Here are a small network's activations along a few directions, averaged over the inputs that share one value of a field.
Related values have similar rows: they may be neighbours, one step apart, or belong to one group.
In the rows, 500 means zero.
Strong random noise was added to every row along 18 fixed directions; ignore it. To show where, here is one row again and again, with new noise each time:
[575 484 548 539 406 477 484 443 431 555 450 633 486 437 388 544 418 672
 603 659 510 657 581 583 527 486 398 597]
[605 384 298 248 576 429 460 502 732 576 317 467 534 549 393 458 476 512
 355 282 671 588 518 557 385 647 632 597]
[448 392 325 410 654 639 594 485 591 566 569 576 656 653 548 510 453 538
 231 415 574 452 498 629 492 479 555 284]
[539 687 542 607 514 479 503 413 466 506 428 610 449 671 468 660 575 530
 390 632 422 362 521 430 642 378 653 517]
[491 472 378 404 481 548 605 531 443 715 449 568 668 485 601 571 378 269
 427 281 604 441 650 552 423 585 396 498]
[491 465 652 776 354 505 564 509 292 353 467 623 449 389 466 499 691 427
 534 823 456 694 408 341 429 388 348 514]
[447 458 301 399 538 512 378 503 379 555 502 582 522 513 623 800 405 493
 386 416 475 302 522 519 421 418 669 371]
[426 410 338 395 549 505 414 494 397 324 553 540 729 485 473 480 323 616
 420 617 462 414 560 459 379 411 349 428]
[467 630 502 415 472 565 465 460 374 609 447 588 545 404 468 613 518 539
 451 250 495 607 578 505 477 603 365 497]
[335 466 481 543 573 605 570 490 441 332 634 600 510 394 512 499 564 346
 408 402 473 641 494 360 567 446 293 270]
[385 444 569 413 574 445 351 564 479 426 383 571 577 688 425 426 386 570
 549 601 428 419 485 402 696 414 379 476]
[433 402 357 530 842 566 644 543 545 443 628 612 671 424 294 671 542 630
 305 242 397 402 456 523 291 397 471 489]
[535 211 413 374 482 570 534 650 518 496 597 567 623 331 573 468 388 369
 691 304 500 403 463 497 428 531 336 343]
[545 527 569 502 467 570 592 571 524 309 490 422 499 530 423 255 596 521
 545 688 486 429 333 379 407 462 503 404]
[562 433 354 311 584 696 434 712 463 499 502 586 538 461 530 510 495 574
 518 367 590 713 475 408 235 450 502 345]
[329 479 485 527 642 717 306 474 526 451 545 458 501 600 711 368 516 595
 337 340 566 761 403 493 658 557 472  68]
[474 665 498 395 830 592 515 458 521 474 396 558 391 536 422 456 523 528
 696 376 354 314 545 306 503 453 691 371]
[555 458 606 424 499 376 304 455 468 557 550 488 707 556 750 418 649 327
 575 582 418 275 639 621 573 665 436 710]
[670 381 536 468 713 503 398 566 665 562 742 616 351 406 705 485 680 357
 607 617 540 656 602 729 380 585 620 607]
[579 636 578 742 526 553 454 209 498 406 628 548 654 426 594 470 641 595
 523 435 369 564 663 464 762 560 372 448]


Field MUPA:
guze: [616 594 385 637 524 525 326 379 471 432 413 373 589 592 795 389 553 397
 468 650 619 679 665 323 395 506 642 492]
kiba: [439 212 451 423 389 489 634 481 530 501 640 405 664 602 536 572 830 513
 359 542 525 449 390 634 648 429 664 505]
tavu: [654 515 548 439 293 518 531 417 517 572 426 617 473 484 590 511 572 354
 530 421 453 396 460 443 600 616 433 415]
tukuz: [681 351 589 684 212 347 346 593 579 354 517 487 526 295 525 447 326 402
 663 492 450 472 367 411 459 563 212 564]
sus: [460 567 642 603 440 515 635 406 397 650 669 574 264 372 461 704 643 585
 583 542 406 521 525 737 565 495 600 603]
vup: [550 511 354 343 408 366 507 628 768 388 400 368 604 773 308 423 352 565
 235 433 649 454 409 409 541 425 506 620]
fimef: [488 412 595 394 505 445 442 797 506 632 552 562 573 765 475 713 753 470
 345 447 475 455 396 561 490 367 532 787]
lorof: [434 400 572 440 446 457 630 462 562 454 459 368 584 522 520 214 427 339
 751 449 484 336 518 379 679 541 398 461]
nedo: [428 563 666 635 489 547 418 519 566 448 619 270 417 492 656 336 581 498
 681 468 532 690 519 499 743 568 514 474]
fanu: [422 431 490 470 727 637 454 488 348 485 545 746 522 433 616 505 491 495
 457 615 318 319 437 522 265 510 447 215]
riz: [588 570 505 576 511 442 365 533 629 497 471 481 552 645 739 495 363 306
 397 468 518 378 532 418 597 495 493 454]
kamu: [730 481 558 429 243 482 638 769 640 371 601 791 610 620 315 564 622 400
 374 458 447 528 416 313 621 356 198 603]
mib: [224 620 558 627 413 421 537 507 436 473 366 241 282 529 362 413 368 449
 297 629 694 789 404 503 535 491 434 549]
gikiv: [768 426 409 366 411 510 471 580 740 520 577 601 599 623 617 449 437 468
 377 515 542 357 466 580 542 564 479 412]
tedi: [578 559 536 534 605 628 430 578 484 547 396 589 517 534 532 496 466 624
 622 343 395 486 403 342 433 474 464 324]
dunef: [429 512 528 475 584 662 486 386 462 523 545 273 557 532 711 155 586 610
 645 609 514 524 528 590 508 634 630 364]
mozi: [329 342 539 547 320 443 446 705 391 506 528 315 548 557 566 511 326 467
 516 468 529 393 347 504 555 414 432 457]
vaf: [352 279 481 471 731 418 298 451 471 500 542 671 575 443 515 620 527 640
 539 429 343 568 556 569 599 511 417 536]
vof: [511 380 423 410 637 503 238 518 570 442 508 394 516 516 632 432 604 644
 521 425 505 683 477 471 480 548 672 473]
sota: [366 591 461 563 668 508 640 516 520 694 433 599 463 678 356 662 324 545
 263 441 520 448 530 590 478 429 579 534]
Each value of MUPA is a pair of two hidden parts, and every pair occurs once (4 first parts, 5 second parts).
Changing only the second part turns sota into nedo. mozi has the same second part as sota; what does that change turn mozi into?
Answer: vof
Changing only the second part turns vaf into tedi. dunef has the same second part as vaf; what does that change turn dunef into?
Answer: tavu
Changing only the second part turns sus into mib. kamu has the same second part as sus; what does that change turn kamu into?
Answer: gikiv
Changing only the second part turns guze into fanu. riz has the same second part as guze; what does that change turn riz into?
Answer: kiba
